A small network was shown many inputs. Here are its activations along a few directions, one row for each input.
Each table varies a few parts of the input and shows all the possible inputs, shuffled.
Descriptions start from the smaller parts, as in this example, which fits no table here: one of 6 places along a line, together with either a single point or one of 9 places along a line or (one of 2 separate values, together with one of 5 places around a ring).
Shared parts are said once, and a part with two or three values counts as separate values.
(in the rows, 128 means zero)

Table:
r1: [143  96 102 168 149 112  94  92 136 201 123 129  93  64 177 135]
r2: [143 125 123 207 160 133 147 130 136 145 141 201 144 127 103  87]
r3: [149  92 152 171 167 184 118 115 106 152 101 208 149 162 132  85]
r4: [138 114 158 176 179 173 106 118 103 122 110 202 171 159 133  96]
r5: [134 113 109 177 158  95  91  78 128 213 146 128  85  62 168  98]
r6: [124 144 101  91  88  76 129 141 129 111 141  19  92  91 135 178]
r7: [110 165 144  92 117 168 126 161 141  56 119 108 158 189  84 149]
r8: [125 140 107  65  88  81 120 143 168 137 149  36  93  91 138 187]
r9: [118 146 107  70  56  39 129 138 125  99 136  65 117  60 142 154]
r10: [119 168 127 106 101  99 168 176 167  87 162 115 142 158  61 139]
r11: [121 158 111  72  97  64 118 126 160 151 173  32  86  90 128 149]
r12: [116 160 163  76 126 139 128 165 132  61 128 120 166 187  93 148]
r13: [137  96 102 173 118  69 101  89  94 157 116 159 115  38 183 102]
r14: [142  97 151 163 165 191 150 101 125 156  99 193 144 165 130 107]
r15: [141  99  95 191 149 107 106  90  97 171 118 110  93  66 172 126]
r16: [113 155  94  83  74  63 133 136 123  94 160  57  89  63 133 171]
r17: [132 108  91 189 135  95 107  87  91 154 138 150  87  39 176 117]
r18: [133 118 141 191 171 201 105 115 111 118 102 190 162 160 124  95]
r19: [108 148 145  68 122 150 148 169 137  88 123 115 146 186  98 130]
r20: [138 101 144 168 157 186 143 111 114 158 111 195 155 172 140  97]
r21: [128  99 139 169 178 182 125 121 108 147 105 198 150 158 134  77]
r22: [132 141 158  71 111 152 142 163 137  92 120 123 146 191  97 137]
r23: [117 142 159  65 106 159 173 148 157  98 120 107 140 194  92 159]
r24: [111 146 150  69  98 154 166 158 145 101 130 111 151 199 101 150]
What is each input in this table made of?
> one of 2 separate values, together with either a single point or one of 5 places along a line or one of 6 places along a line
Changing only the choice among 2 separate values turns r1 into r8. The same change can be made to r21. Which row results?
> r19
Which other rows does r7 become when the choice among 2 separate values takes its other values? List them by row number.
> r18

Table:
r25: [130 113 153  98 123 150 133 121 131 136 109 146 145 156 138 127]
r26: [120 138 132 142 146 159 116 136 112  95 118 137 142 151 115 119]
r27: [129 128 119 145 136 113 142 115 139 172 150 125 103 116 128 114]
r28: [127 135 145 128 152 160 114 140 119 110 122 134 145 167 115 120]
r29: [126 130 115 146 148 125  88 118 124 141 136 108 114 102 145 122]
r30: [135 103 139 104 124 151 138 119 134 155 108 134 127 147 150 139]
r31: [134 117 127 129 117 100 111 118 109 123 114 145 130  91 151 124]
r32: [129 134 143 128 134 131 148 146 137 126 138 158 146 160 101 104]
r33: [123 138 129 142 128 130 151 142 130 112 134 162 142 145  99 103]
r34: [127 118 129 136 114 132 137 125  96  99 111 160 141 118 140 124]
r35: [139  96 128 119 122 142 140 108 126 162 108 121 113 124 155 140]
r36: [127 135 118 168 142 131 104 129 110  98 123 128 140 114 128 130]
r37: [131 113 122 122 118 106 112 110 112 149 121 132 119  92 161 117]
r38: [130 114 149 105 122 141 136 133 110 118 109 155 149 155 135 114]
r39: [131 135 113 167 124 102 141 134 128 115 140 155 140 109 112 117]
r40: [124 138 125 159 143 151 115 131 106  90 126 139 137 129 121 129]
r41: [132 132 114 146 129  96 125 123 139 159 153 136 115  98 126 109]
r42: [129 134 121 153 147 119  88 125 122 114 130 122 127 101 134 129]
r43: [131 117 123 144 112 112 127 123  99 108 108 150 143 103 146 125]
r44: [114 169 114  62  80  69 158 164 162  99 163  54 113 115  96 163]
r45: [134 135 118 152 129  90 124 130 138 131 147 150 128  97 117 116]
r46: [127 137 120 158 127 122 150 136 124 106 143 166 137 124 105 115]
r47: [135 117 122 142 150 161 117 114 137 156 121 100 109 135 135 147]
r48: [128 135 149 121 152 169 110 128 140 129 121 125 142 168 118 133]
r49: [124 125 120 143 156 141 106 108 123 154 133  99 104 120 146 129]
r50: [109 146 122  41  63  78 142 151 134  92 136  53 113 112 128 176]
r51: [130 134 147 121 135 140 145 134 159 146 138 148 142 162 104 116]
r52: [122 117 136 119 117 140 139 130 103 103 105 158 146 139 135 113]
r53: [134 124 134 127 135 142 150 133 163 164 136 136 123 152 116 129]
r54: [116 170 118  65  87  97 119 154 147  80 147  29 110 126 110 180]
r55: [132 124 135 127 154 171 115 126 145 149 120 113 124 158 130 146]
r56: [128 106 125 119 127 123 130 101 111 162 120 122 107 110 164 123]
r57: [138 117 122 144 131 132 152 121 154 171 137 123 109 129 121 130]
What is each input in this table made of?
> one of 3 separate values, together with either a single point or one of 10 places around a ring
Changing only the choice among 3 separate values turns r53 into r55. The same change can be made to r51. Which row results?
> r48
A walk changes only the place on the ring of 10. It starts at r37 and steps to r31. List the rest of the walk in order.
> r43, r34, r52, r38, r25, r30, r35, r56
Which other rows does r32 become when the choice among 3 separate values takes its other values? List them by row number.
> r28, r38

Table:
r58: [127  88 114 122 113 153  97  85 142 179  94 131 121  90 186 153]
r59: [100 133 127 104 124 199 185 141 135 117 147 115 113 197  93 130]
r60: [127 135  86 125 101  77  85 165  96  64 126  73 102  60 134 146]
r61: [130 173 156 123 160 172 118 141 185 115 145 107 140 205  61 171]
r62: [124 154 121 124  79  55 112 101  82  84 135  69 124  80 138 129]
r63: [117 133 174  35 122 150 132 133 124 104 129 143 129 164 139 142]
r64: [114 140 163  81 109 145 117 114  83  88 104  67 155 176 152 146]
r65: [112 129 139  57  86 168 126 133 154 100  83 117 155 161 146 171]
r66: [157 102 161  92 111 149 186 153 152 131 101 125 149 201 107 155]
r67: [134 145 109 210 124  95 129 148  72  42 139 243 190  95 105  73]
r68: [121 139 153  76 141 144 140 167 175 156 144 117 151 200  74  82]
r69: [118 147 130  84  97  56 132 128 117 108 165 147 104  72 133 132]
r70: [116 140 103 104  56  82 123 127 150 102 122 116 130  60 136 153]
r71: [127 181 114 171 144  87 126 146 189 111 194 108 127 103  76 155]
r72: [113 162 111 131 120  47 144 172 165 161 182 126 128 115  89  82]
r73: [121 117 105 171 152 178 163  96 124 200 142 133  70 130 142 115]
r74: [151 113 114 143  94  56 193 155 147 136 139 130 132 105 104 148]
r75: [129 107 138 143 147 127  95  64  79 160  98  79 120  99 193 125]
r76: [104 159  81 150 112 103 197 128 139 113 170 116  90 102  93 117]
r77: [129  89 137 233 176 159  98  97  80 117  91 251 163 122 148  67]
r78: [144 116 122 144 164 124 113 119 172 231 143 137 109 141 131  61]
r79: [136  88  96 139 169 148  66 124  85 143  92  85  97  85 184 146]
r80: [119 124 125  80 133 162  90 175  94  65  89  74 130 159 146 165]
r81: [173  73 134 159 136 134 160 108 141 215 104 142 113 131 149 138]
r82: [133  96 142 102 151 131 105  83 112 183 135 157  95 100 181 128]
r83: [126 135 166 164 150 189 131 152  78  42  83 232 206 176  97  82]
r84: [154 137 135 187 186 165  94 100 184 190 160 116 109 128 120 143]
What is each input in this table made of?
> one of 3 separate values, together with either a single point or one of 8 places along a line
Changing only the choice among 3 separate values turns r64 into r62. The same change can be made to r61. Which row results?
> r71
Which other rows does r77 become when the choice among 3 separate values takes its other values? List them by row number.
> r67, r83
List by row number the other rows that have the choice among 3 separate values in common with r84.
> r58, r73, r75, r77, r78, r79, r81, r82
Which other rows does r72 become when the choice among 3 separate values takes its other values? List them by row number.
> r68, r78

Table:
r85: [131 117 119 119 121 116 122 113 129 153 125 100 107 106 151 142]
r86: [121 139 140 111 120 137 128 143 121  90 121 135 149 148 115 130]
r87: [127 128 115 130 117  99 113 123 111 120 129 117 120  91 144 129]
r88: [144  92 139 206 183 180 115  98 104 165 104 217 146 140 146  80]
r89: [125 138 139 110 122 131 142 145 141 116 132 134 142 155 106 125]
r90: [124 139 140 109 133 148 132 140 142 121 131 115 134 163 110 134]
r91: [130 128 116 129 129 112 115 119 136 149 137 102 108 103 140 137]
r92: [125 127 141  98 124 154 140 135 137 125 120 116 131 163 122 141]
r93: [127 131 108 143 117 100 129 123 123 128 138 118 114  92 134 131]
r94: [129 130 117 129 120  97 127 121 133 144 142 119 113  98 135 127]
r95: [125 140 133 124 121 135 144 146 131  98 129 135 143 149 105 132]
What is each input in this table made of?
> either a single point or (one of 2 separate values, together with one of 5 places along a line)
A walk changes only the place on the line of 5. It starts at r87 and steps to r93. List the rest of the walk in order.
> r94, r91, r85
